Each row below holds a small network's activations on one input, seen along a few directions.
In each table, some parts of the input vary, and every possible input appears once, in random order.
A made-up example of a description, with smaller parts first: one of 8 places around a ring, together with either a single point or one of 11 places along a line or (one of 2 separate values, together with one of 6 places along a line).
Shared parts are said once, and a part with two or three values counts as separate values.
(in the rows, 128 means zero)

Other details of the inputs vary at random and push rows far along three fixed directions, the same in every table; ignore that.

A family of inputs:
x1: [151  54 178 127 165 222 166 136 105 148 152]
x2: [ 58  89 110 108 151 129 126 177 118 157 117]
x3: [130 151 138  92  94  92 133  71 115 134 134]
x4: [ 93 117  95 131 122 129 147 194 115 168 101]
x5: [ 54 156 114 114  98 114 102 179 139 136 114]
x6: [133 179 135 163 138  39 107  95 123  93  91]
x7: [159 125 111 142 135  80 145  97  88 120 136]
x8: [138 134 180 143 124 174 107 157 139  97 166]
x9: [146 125 109 117 114 102 134  75 138 131 148]
x10: [ 59 173 101 157 119  95  83 161 181 111 100]
x11: [166 125 177 155 138 167 121 165 141 120 117]
x12: [177  85 149 103 148 215 147 157 116 131 194]
x13: [163 111 115 109 117 118 176  80  91 161 127]
x14: [172 108 164 144 122 193 134 124 159 130 140]
x15: [183 112 172 138 137 171 133 145 135 125 145]
x16: [135  83 134  85 148 110 158  70  93 156 138]
x17: [ 69 146  82 141 126 105  96 183 127 121 111]
x18: [ 96  97  74 111 123 140 156 186 106 169 149]
x19: [128 151 124 112 112  79 126  70 167 106 100]
x20: [189  76 158 126 134 211 163 160 115 152 164]
x21: [141 144 149 164 131 140  88 127 170  88 140]
x22: [143 164 185 155 132 159  77 144 177 107 109]
x23: [190 103 167 162 151 150 137 158 114 114 148]
x24: [175 106 164 140 123 187 130 128 161 129 145]
x25: [133 138 134  98 102 103 132  82 108 125 156]
x26: [ 86 112  73 136 129 127 125 192 106 139 133]
x27: [ 88 118  89 120 121 130 134 191 124 159 123]
x28: [167  98 152 140 139 177 138 130 163  92 166]
x29: [ 95 155 151 134 158  55  83  70 127  85  98]
x30: [157 131 128 127 122 100 157  87 102 145 104]
x31: [139 161 127 133 128  59 117  88 121 111 109]
x32: [ 82 100  72 120 104 173 168 156 133 184 129]
x33: [154  93  99  89 113 117 168  72 132 135 152]
x34: [121  99 127 109 156  96 118  72  93 113 140]
x35: [ 98 148 112 142 120 117 143 139 121 146  87]
x36: [126 147 142 107  95 127 151  68 108 137 128]
x37: [ 91 116  89 126 124 125 137 195 119 160 119]
x38: [154 119 109  71 125 124 152  78 101 145 158]
x39: [155 136 119 123 125  68 141  87 103 133 116]
x40: [157 122 106 133 132  86 133  93  88 115 139]
x41: [149 159 189 187 143 150 110 154 149  99  83]
x42: [ 94 155 110  95 125 121 117 143 137 139 113]
x43: [138 162 124 146 134  56 123  89 115 107 111]
x44: [144 144 175 134 142 201 120 144 147 112 123]
x45: [ 81 127  89 111 115 146 124 178 141 174 130]
x46: [ 71 171 104 169 134  76  89 184 137 106  87]
x47: [139 156 154 133 147 148  76 135 142  75 138]
x48: [169  97  94 126 132  94 158  94  67 132 154]
x49: [148 151 164 162 144 131 102 142 147  91 130]
x50: [132 149 177 165 130 169 111 134 195  82  91]
x51: [174 100 144 151 132 179 109 128 147 100 174]
x52: [137 135 148 153 135 139 101 129 178  69 132]
x53: [150 133 160 153 144 175  99 151 155 109 162]
x54: [139 161 171 156 130 166 102 119 161 117 110]
x55: [105  95  82 118 123 135 167 192 101 181 128]
x56: [168 120 169 166 149 150 117 173 132 106 136]
x57: [191 105 175 157 142 162 144 154 117 128 126]
x58: [ 65 130 110 106  93 156 138 175 122 164 120]
x59: [ 88  99  59 110 120 156 127 168 109 162 168]
x60: [131  84 136  90 144 124 165  62  90 159 125]
x61: [147 136 118 104 118 107 124  77 126 143 145]
x62: [141 178 146 151 129  42 110  97 130 109  72]
x63: [131 134 121 104 103 107 120  79  97 110 163]
x64: [ 88 106  81 119 116 163 174 171 105 182 120]
x65: [129 157 174 146 119 140  87 135 141  81 148]
x66: [139 143 110  96 133 111 127  79 108 114 155]
x67: [ 92 149  93 129 123 114 101 133 135 131 139]
x68: [186  78 158 131 134 217 168 155 114 153 158]
x69: [150  90  83  99 117 119 156  69 119 115 166]
x70: [145 157 171 175 147 138  81 157 154  76 125]
x71: [151 132 115 128 132  89 146  90 103 125 141]
x72: [120 196 147 106 124  81  94  75 148 104  83]
x73: [140 137 166 145 124 156 117 123 186  94  98]
x74: [161 123 159 168 149 159 111 166 131  97 147]
x75: [144 118 130  81  92 127 161  74  96 155 153]
x76: [ 99  99  83 137 123 148 183 182  90 182 110]
x77: [148 142 161 152 125 140  92 131 179 103 125]
x78: [118 116 145  98 144  86 134  60 108 138 103]
x79: [170 106 116 121 122 108 182  87  81 161 120]
x80: [ 75 104  76 114 118 137 141 178 157 137 132]
x81: [123 103 140 103 155  92 131  75 103 127 134]
x82: [ 77 107  84 109 109 148 148 174 160 151 110]
x83: [ 75 174 120 150 124  86  95 183 154 127  70]
x84: [158 105 104  99 106 121 161  70 127 159 153]
x85: [ 88 156 101 107 134 117 115 140 131 122 132]
x86: [148 155 131 141 129  50 123  96 114 117  94]
x87: [ 61 160  99 128 112 131 105 165 154 158  90]
x88: [145 137 115 108 122 105 124  77 123 137 153]
x89: [ 74 135  94  96 121 162 136 175 129 162 111]
x90: [ 36 150 131 143 161  85  81 161 146 107  86]
Each input here is: one of 9 places along a line, together with either a single point or one of 4 places along a line or one of 5 places along a line.
- Changing only the place on the line of 9 turns x68 into x15. The same change can be made to x89. Which row results? => x42
- Changing only the place on the line of 9 turns x78 into x16. The same change can be made to x11. Which row results? => x83
- Changing only the place on the line of 9 turns x30 into x55. The same change can be made to x73. Which row results? => x19
- Start at x33 and move only the place on the line of 5, one step at a time. The first step leads to x77. Which rows follow, in order? => x61, x38, x5
- Which other rows does x41 become when the place on the line of 4 takes its other values? List them by row number. => x35, x64, x76
- Which other rows does x6 become when the place on the line of 9 takes its other values? List them by row number. => x7, x23, x48, x57, x62, x76, x79, x86
- Start at x27 and move only the place on the line of 4, one step at a time. The first step leads to x37. Which rows follow, in order? => x39, x86

A family of inputs:
x91: [ 50 159 155 153 128 107  96 123 138 119  51]
x92: [160 122 129 117 112 108 142  92 155  98 163]
x93: [129 117 148 187 123 166 126 172 143 110 116]
x94: [191 150 145 154 130 128 120  98 143 109  78]
x95: [186 107 166 139 143 127  74 124 125  95 154]
x96: [121 176 138 134 133  51  91 117 117  71 128]
x97: [163 146 131 153 140 147 104 106 180  96 141]
x98: [193 106 155 142 127 130  82 119 154  98 154]
x99: [159 177 195 107 108 157 102  78 133 113 161]
x100: [136 148 121 147 158 145  98 155 131  97 118]
x101: [146 144 158 176 141 106  93  95 103  81 155]
x102: [108 142 154 153 128 126 108  88 162  88 119]
x103: [147  87  81 123 129 179 194 149 128 193 134]
x104: [168 103 172 121 137 146  85 102 170 102 151]
x105: [130 132  94  99  95  55 189  74 124 156 104]
x106: [151 140 132 127 128  63 142  70 153 152 124]
x107: [220  70 132  99 103 139 202  91  89 141 148]
x108: [102 137 131 137 104  90 138  60 132 131  72]
x109: [122  92 109 138 117 138 126 204 137 173 100]
x110: [127  92 174 117 157 178  77 158 151 116 157]
x111: [143 142 100 116  79 198 123 181 130 138 180]
x112: [103 136 137 141 138 134 105 214 135  85 123]
x113: [104 108  90  70  96  85 187  91 112 159  95]
x114: [197 108 166 157 168 207 132 165 117 111 137]
x115: [118 115 123 122 129 126 151 185 101 122 119]
x116: [ 80 111  82 130 119 114 104 182 172 158 145]
x117: [115 141  76  85 128  91 167  48 123 154  98]
x118: [ 89  62 111 108 142 199 167 139  95 156 181]
x119: [ 33 123  63 153 109 111  93 189 109 123 110]
x120: [149 145 147 129 154 160 110 101 172  93 123]
x121: [167 129 133 110 132 133 150  58 135 136  90]
x122: [146  77  93 130 117 146 195  79 114 158 195]
x123: [162 123 116 151 134 175  95 156 157  93 136]
x124: [157  71 154 105 140 169 189  47  76 148 169]
x125: [185 113 140 122 137 101 141  67 153 138 174]
x126: [ 59 115  77 160 105 135 123 165 157 137 142]
x127: [ 99 129  74  70 137 108 127  52 107 135 130]
x128: [120 126 139 159 134 132  98 206 164 134 103]
x129: [ 70 167  82 148 138 114  60 186 143  97  84]
x130: [ 91 127 105  59 129  82 158  72 104 124 139]
x131: [160 109 105  90 139  89 185  93  61 132 191]
x132: [133 166 133 121 125  34 146  95  84 122  93]
x133: [ 90  96 122 115 136 152 131 186 156 168 118]
x134: [113  93  92 109 116 142 203 171 133 166 153]
x135: [113 123  47  79  82  46 150  81 106 121 132]
x136: [157 109 141 129 147 203 104 131 168  97 145]
x137: [ 74 167 131 179 126  84  96 145 121 102  71]
x138: [186  99 164 166 129 159 177  75 134 130 165]
x139: [175 136 187 160 158 103 103 142 111 134 116]
x140: [123 171 131 163 158 114 109 163 116 131  79]
x141: [124 111 130  65 120  94 177  65  88 146 107]
x142: [164  78 144 140 131 164 155 166 151 181 141]
x143: [112 210 178 112  85 100  94  82 131 137  77]
x144: [157 124 192 110 165 127  94  79 144 106 148]
x145: [110 146 132 149 150  85  65 168 127 116 139]
x146: [132 157 170 116 125  93 132  90 161  86  93]
x147: [ 94 182 175 122 104 168 103 162 141 143 118]
x148: [ 75 138 131 155 113 127  82 119 169  87 109]
x149: [135  88 147 174 154 188 162 188  81 146 172]
x150: [ 59 122  72  85 150 145 158 140 109 175 105]
x151: [ 64 117  65 155  95 119 106 166 134 121 121]
x152: [128 100 115 127 116 155 164 203 131 130 130]
x153: [ 71 119 113 177 134 140 137 212  90 160 107]
x154: [167 145 152 161 182 167 110 160 122 101 158]
x155: [135 128 158 157 171 132  91 196 127 124 161]
x156: [100 100  89 131 128 138 112 213 150 152 140]
x157: [130 176 157 151 157  43  94 116 117 124 105]
x158: [ 92 118  98  57 117  84 141  70 103 117 141]
x159: [137 148 131 116 111  57 137 105  96 111  75]
x160: [130 190 124 153 140  86 124  87 176 116  85]
x161: [ 98 144 117 175 116 117 103 145 150  95 114]
x162: [140 194 132 134  93 159 107 160 152 113 147]
x163: [119 181 136 134 120  57 122  95 180  83 116]
x164: [ 89 147 139 115 127 118 115 150 175  87 112]
x165: [ 98 165  97  59  71  97 120  51  96 158 154]
x166: [ 58 103  72  90 109  93 142 154 134 201  80]
x167: [172  78 214 127 163 200 117 154 135 143 131]
x168: [181 109 133 102 141  98 196  92  58 137 173]
x169: [121  70  84 144  97 158 179 155  95 174 122]
x170: [129 197 138 143  91 160 117 180 150 129 119]
x171: [127 171  90 128 148  71 100  86 102 109 129]
x172: [147 122  63 102 133 114 180  65 130 158 162]
x173: [142 105 158 142 126 153 156  78 132 121 130]
x174: [220 128 162 154 148 170 137 104 141 101 128]
x175: [105  79  91 149 105 158 191 149 120 188 133]
x176: [208 109 184 139 158 131  99 109 120  99 162]
x177: [150 121 129 145 129 104 131  70  89 101 146]
x178: [120 122 190 116 152 167 135 159 139 101 123]
x179: [155 164 119 148 140 119 101 111 159  88 111]
x180: [139 139 163 178 123 109 109 113 107 104  78]
x181: [100 175 141 178 146  75  96 114 113  91 126]
x182: [ 82 166 121 113  94 142 123 156 128 175 123]
x183: [146  59 108 111 142 157 161 182  82 183 160]
x184: [108 152 121  99 161 127 116  80 134 114 118]
x185: [ 93 120  50 112 126 117 152 161  84 178  79]
x186: [158 117 206 120 166 145 108 106 140 122 129]
x187: [117 131 133 110 105 196 123 168 130 163 178]
x188: [155 121 147 140 126 149 126 175 155  82 144]
x189: [ 81 125 112 110 150 167 132 159 127 160  79]
x190: [ 68 160 124 114 110  90  85 141 180  76  94]
x191: [ 80 116  85 114 114 116 112 202 112 108 129]
x192: [225 150 162 121  83 179 159 100 110 143 149]
x193: [170  43 119 112 134 171 164 179  75 192 149]
x194: [124 131  75 117 156 114 171 130  72 170 138]
x195: [ 98  96 106  97 120 121 138  47  91 129 156]
x196: [ 55 169 107 115  80 131 112 179 130 190  86]
x197: [170 161 177 119  97 152  81  78 140 111 166]
x198: [140  99 166 129 151 173 103 162 176 122 151]
- What is each input in this table made of? => one of 4 places along a line, together with either one of 3 separate values or (one of 4 separate values, together with one of 6 places along a line)
- Changing only the place on the line of 4 turns x129 into x185. The same change can be made to x151. Which row results? => x169
- Changing only the place on the line of 4 turns x138 into x126. The same change can be made to x182. Which row results? => x197
- Changing only the place on the line of 4 turns x94 into x179. The same change can be made to x108. Which row results? => x102
- Which other rows does x155 become when the choice among 4 separate values takes its other values? List them by row number. => x131, x154, x181
- Which other rows does x103 become when the choice among 4 separate values takes its other values? List them by row number. => x105, x142, x175
- Which other rows does x99 become when the choice among 3 separate values takes its other values? List them by row number. => x162, x187
- Start at x193 and move only the place on the line of 4, one step at a time. The first step leads to x183. Which rows follow, in order? => x176, x95
- Which other rows does x174 become when the place on the line of 6 takes its other values? List them by row number. => x114, x117, x150, x160, x194
- Which other rows does x196 become when the choice among 3 separate values takes its other values? List them by row number. => x143, x192
- Start at x149 and move only the place on the line of 6, one step at a time. The first step leads to x137. Which rows follow, in order? => x93, x138, x173, x124
